A small network was shown many inputs. Here are its activations along a few directions, one row for each input.
Each table varies a few parts of the input and shows all the possible inputs, shuffled.
Descriptions start from the smaller parts, as in this example, which fits no table here: one of 8 places around a ring, together with either a single point or (one of 2 separate values, together with one of 4 places along a line) or one of 11 places along a line.
Shared parts are said once, and a part with two or three values counts as separate values.

Other details of the inputs shift rows strongly along three fixed directions, in all tables alike. That doesn't count.

A family of inputs:
row 1: [ 11   9  10  -9  31 -25 -13  -1   2  -1   1   2 -26  -9]
row 2: [-19  33  15  -5  27 -25   7  -6   2  -4  22 -42 -14  -4]
row 3: [ 51 -36 -19   4  16  17 -21   8 -20  15 -30  26   9   7]
row 4: [-15  14 -14  11  22 -12   2  -8  37   1  26  -3 -11 -16]
row 5: [  3   4  -7  21  18  -3   8   3  10   2  25 -11  -2   0]
row 6: [-35  13  25 -26 -36  -2  19  -3 -18 -20  -8 -19   8  -4]
row 7: [-41  13  33 -20 -26  -2   7  -7 -16 -28  -4 -30  -2  -9]
row 8: [ 21  -8  -3   1  24 -34 -31   5  -6  19 -21  -2 -36  -9]
row 9: [-14  -5  17   1 -47  47   2   4 -14 -24 -19  11  23  -1]
row 10: [ -4  28   4   7  24 -33  -1 -13  25  -3  23  -6 -30  -7]
row 11: [ 17 -32 -32   8   0  -3 -18  10  -4  23 -18  26   9   5]
row 12: [  9   8  16  -8  28 -23   0  -2   3  -5  13  -6 -24  -6]
row 13: [  0 -12 -38  27 -16  36  13  -8  24  -8  16  26  24  -2]
row 14: [ -4  19   7 -22  27 -37  -6 -13   5   8  26 -14 -17  -3]
row 15: [-12   6 -15  10   4   6   7   0   6  10  25 -11  21   8]
row 16: [ 25 -24 -26  25  -9  44  18   1  17 -12   6  39  31  12]
row 17: [ 25 -12   1 -19  32 -38 -34   3 -21  30 -18   2 -20   7]
row 18: [ 14  12  19 -23  37 -45 -14 -11 -13   7   5 -21 -35  -5]
row 19: [ 10  -6   4 -19  24 -50 -35   7 -17  35 -39  -5 -42  -5]
row 20: [ 38 -35  -2   8 -25  14 -21   5 -41  23 -73  16 -21  11]
row 21: [-10 -11  13   8 -38  49  22  17 -19 -23  -8  -9  25  12]
row 22: [-27  14  27   9 -29  11   5   5 -25 -18 -12 -32  -2   2]
row 23: [ -4  -3  19 -16 -33  34  19  -6 -25 -27 -16  -4  22   8]
row 24: [-27   4   5  10 -45  39  21  11 -11 -21  -5 -24  26  -1]
row 25: [  0 -11  15 -20   6 -41 -25   1 -26  17 -33 -11 -30   1]
row 26: [-34  20  45 -48 -11  -7   0  -1 -32 -10 -31 -25  -5   4]
row 27: [  4  12   3   3  15 -10  13  -4  18 -10  29   7  -9  -2]
row 28: [-22   3  37 -20 -22  25  16   5 -11 -28 -11  -4   8  -2]
row 29: [ 4 13 -4 -5 23 -6  9 -7 18  2 20  1 -4 -5]
row 30: [  5 -14 -22  20 -17  20   9  -7  14  -6   8  13  17  -2]
row 31: [ 21  -8 -10 -11  18 -22 -14  -2  -6  24 -15  11 -11  16]
row 32: [-1 11 -5 -5 26 -2 10 -7 28  0 32  4  5 -6]
row 33: [ 20 -22 -31  22  -9  24  -9   3   7  11 -22  22  18  -5]
row 34: [-15  12  43 -13 -31   8  -3  -8 -31 -24 -26 -18  -9  -3]
row 35: [ 12 -19 -38  15  -5   4  -1   2  18  23  -5  35   6   8]
row 36: [-28  25  -4  19   3 -15  14  -2  20  -3  32 -28   1 -15]
row 37: [ 27 -29 -34  42 -25  52   1   1  24  -1   0  47  29  14]
row 38: [ -5  -2 -16  -4   2  11   4   0  13  -2  25  16  35   1]
row 39: [  0  14  -6  17  20 -10  -9  -4  24   5  11  12 -14 -11]
row 40: [-24  23  -4   8  13 -33   8   1  13  11  20 -30  -9  -8]
row 41: [  5  -3   7   3   3   6  11  -1  15 -15  22   7  10  -3]
row 42: [-21  22  48 -19 -25  -3   1  -6 -29 -26 -24 -26 -21   2]
row 43: [-24  28  -2  -1  24 -35   4 -14  31   0  31 -14 -29 -16]
row 44: [ -8  13 -17   5  14  -4   8   5  13  12  29 -17  15   7]
row 45: [ 48 -31  -3  18   6   0 -47  12 -25  24 -48  24 -20   0]
row 46: [  1  -8  -6  -7  -3 -14  -6   2  -6  13 -19   5 -15  10]
row 47: [ 23 -22  -9 -15  -1   5 -22  10 -17  18 -32  18  13  13]
row 48: [-26   1  21 -22 -42   8  11  -5 -23 -18 -21 -15   2   2]
row 49: [ 16 -10 -11  12  13  10   7   2  20  -4  14  25   2   3]
row 50: [-28  13 -20  16  -7   2  21   8  22   3  38 -13  18  -6]
row 51: [-18  10  32 -29 -21  22  12   3 -18 -21  -8 -14  17  -5]
row 52: [ 29 -12  -8  -1   8   6   2  -3  -4   8  -9  11  -3   8]
row 53: [ -8   6 -14  -2  -3   7  18  -9  21  -7  36  10  24   7]
row 54: [  0  11  -5  16  14 -16  -4  -9  24  -4  36   5  -4 -12]
row 55: [ 21 -14  14 -25   7 -13 -23   8 -39  26 -57   6 -22  11]
row 56: [  1 -18 -36  16   2   7  -2   2  25  22   2  31  14   5]
row 57: [-11  10 -14  13   9  14  21   2  19  -4  42 -14  21  -1]
row 58: [ -8  17 -16  30   1   3   6   7  25   2  38 -12   5  -5]
row 59: [ -5 -10  24 -10 -34  38  14   8 -21 -31 -15   7  26  -1]
row 60: [ 36 -22 -11   0  18  -4 -13   0  -5  14  -3  14   1   5]
Description of these inputs: one of 6 places around a ring, together with either one of 2 separate values or one of 8 places around a ring.
Question: The inputs of row 56 and row 32 match in every part but the place on the ring of 6. If row 46 is changed in the same way as row 56 into row 32, which row does it become?
Answer: row 52
Question: The inputs of row 13 and row 10 match in every part but the place on the ring of 6. If row 8 is changed in the same way as row 13 into row 10, which row does it become?
Answer: row 45
Question: Change only the choice among 2 separate values in row 2. List by row number the other rows that result.
Answer: row 57
Question: A walk changes only the place on the ring of 8. It starts at row 14 and steps to row 53. List the rest of the walk in order.
Answer: row 31, row 55, row 26, row 47, row 38, row 17
Question: List by row number the other rows that have the place on the ring of 6 in common with row 5.
Answer: row 1, row 12, row 16, row 21, row 27, row 28, row 41, row 49, row 59

A family of inputs:
row 61: [ 21 -24 -44  46 -11  49   9  11  21   6  16  30  45  11]
row 62: [-40  17  -4  -6 -31  54  49 -11  44 -47  62  16  63  -5]
row 63: [-50  34  49 -42 -33  17  32 -14  -9 -49  18 -24  21  -2]
row 64: [-54  10  32 -12 -57  29  18  -1 -21 -31 -18 -27  11  -6]
row 65: [ 18   7  -8  -8  41 -33 -13  -6  18  15  18  14 -19   0]
row 66: [ 39 -30 -62  49   0  36  -3   9  26  23  15  34  31  10]
row 67: [-36  21  53 -34 -22 -21   3   8 -50 -10 -38 -53 -30  -1]
row 68: [  8  11 -13  28  35 -30 -15   0  24  15  26  -5 -20 -11]
row 69: [  9 -10  46 -40 -21   0 -18   1 -64  -3 -67 -10 -13  13]
row 70: [ 15 -28 -24  32 -29  30  -6   8  -3   5 -26  20  14   8]
row 71: [ 16  -7  -2  12   4 -17 -27   7 -20  19 -28 -10 -29  -3]
row 72: [-52  64  31 -20  29 -30  42 -24  46 -42  83 -34 -16 -23]
row 73: [ 12 -30 -23  30 -32  30  -5  14  -8   9 -20  19  17   5]
row 74: [  5  21 -16  -6  62 -49   1 -15  45  10  58   1 -12 -14]
row 75: [ 10  -8  -6   6   6 -15 -11   8 -14  18 -26  -6 -22   8]
row 76: [ 14 -20 -14  -2  -6  27   5   3   6  -1   0  29  28   4]
row 77: [  8  -3 -24  17  20 -15  -6  -1  16  25   6   1 -14   1]
row 78: [ 23 -29  23 -28 -25  21 -16   8 -51   0 -70  11   5   9]
row 79: [ 34   4   6 -23  71 -81 -39  -5  -7  39  -8  -7 -59  -5]
Question: What is each input in this table made of?
Answer: either a single point or one of 8 places around a ring or (one of 2 separate values, together with one of 5 places along a line)

A family of inputs:
row 80: [ 38 -16  -7  30  16 -16 -33   7  -4  19 -23  13 -33  -9]
row 81: [-57  24  34 -40 -38  20  33   4 -22 -32   5 -39  35   3]
row 82: [ 14 -22  28   5 -46  49  -9  15 -56 -12 -59  -5  12  12]
row 83: [ 32 -20 -26   3  26 -14 -26   9  -7  36  -8  13   5  11]
row 84: [-28  36   6  14  24 -42   7 -12  36  -5  44 -23 -36 -16]
row 85: [-17  23 -39  42  19  -2  28 -11  65  -4  77   5   5  -7]
row 86: [ -4  -7  41 -49 -12 -25 -17  14 -74  17 -81 -37 -34  13]
row 87: [-22  56  35 -19  66 -95  -6  -8   4  13  22 -65 -87 -19]
row 88: [ 37 -28 -41  52   5  16 -20   5  23  23 -10  37  -6  -3]
row 89: [ 26 -35 -70  33  -1  25   4   4  31  30  16  47  36  18]
row 90: [ -1  32  18 -56  51 -33  16 -27  37 -18  60  15   1  -8]
row 91: [ 15 -20  30   6 -41  31 -16   9 -53 -12 -61  -6  -3   2]
row 92: [-48   9  13 -13 -45  32  26  -1   6 -35  22  -9  44  -8]
row 93: [-11  14  44 -34 -18  49  43 -23   9 -67  28  25  37  -2]
row 94: [ 32  -2  14   4  30 -34 -30  13 -34  28 -44 -20 -49   4]
row 95: [-44  10  11 -15 -42  33  28  -5   2 -33  25 -13  52  -4]
row 96: [ 13 -20 -34   7   5  -9 -13   2   9  25 -13  18  -4   8]
row 97: [ 24 -35 -56  31   2  17 -12   5  29  29   2  44  25   4]
Question: The inputs of row 89 and row 85 match in every part but one. If row 86 is changed in the same way as row 89 into row 85, which row does it become?
Answer: row 87
Question: What is each input in this table made of?
Answer: one of 2 separate values, together with either a single point or one of 8 places around a ring
Question: Change only the choice among 2 separate values in row 84. List by row number the other rows that result.
Answer: row 96
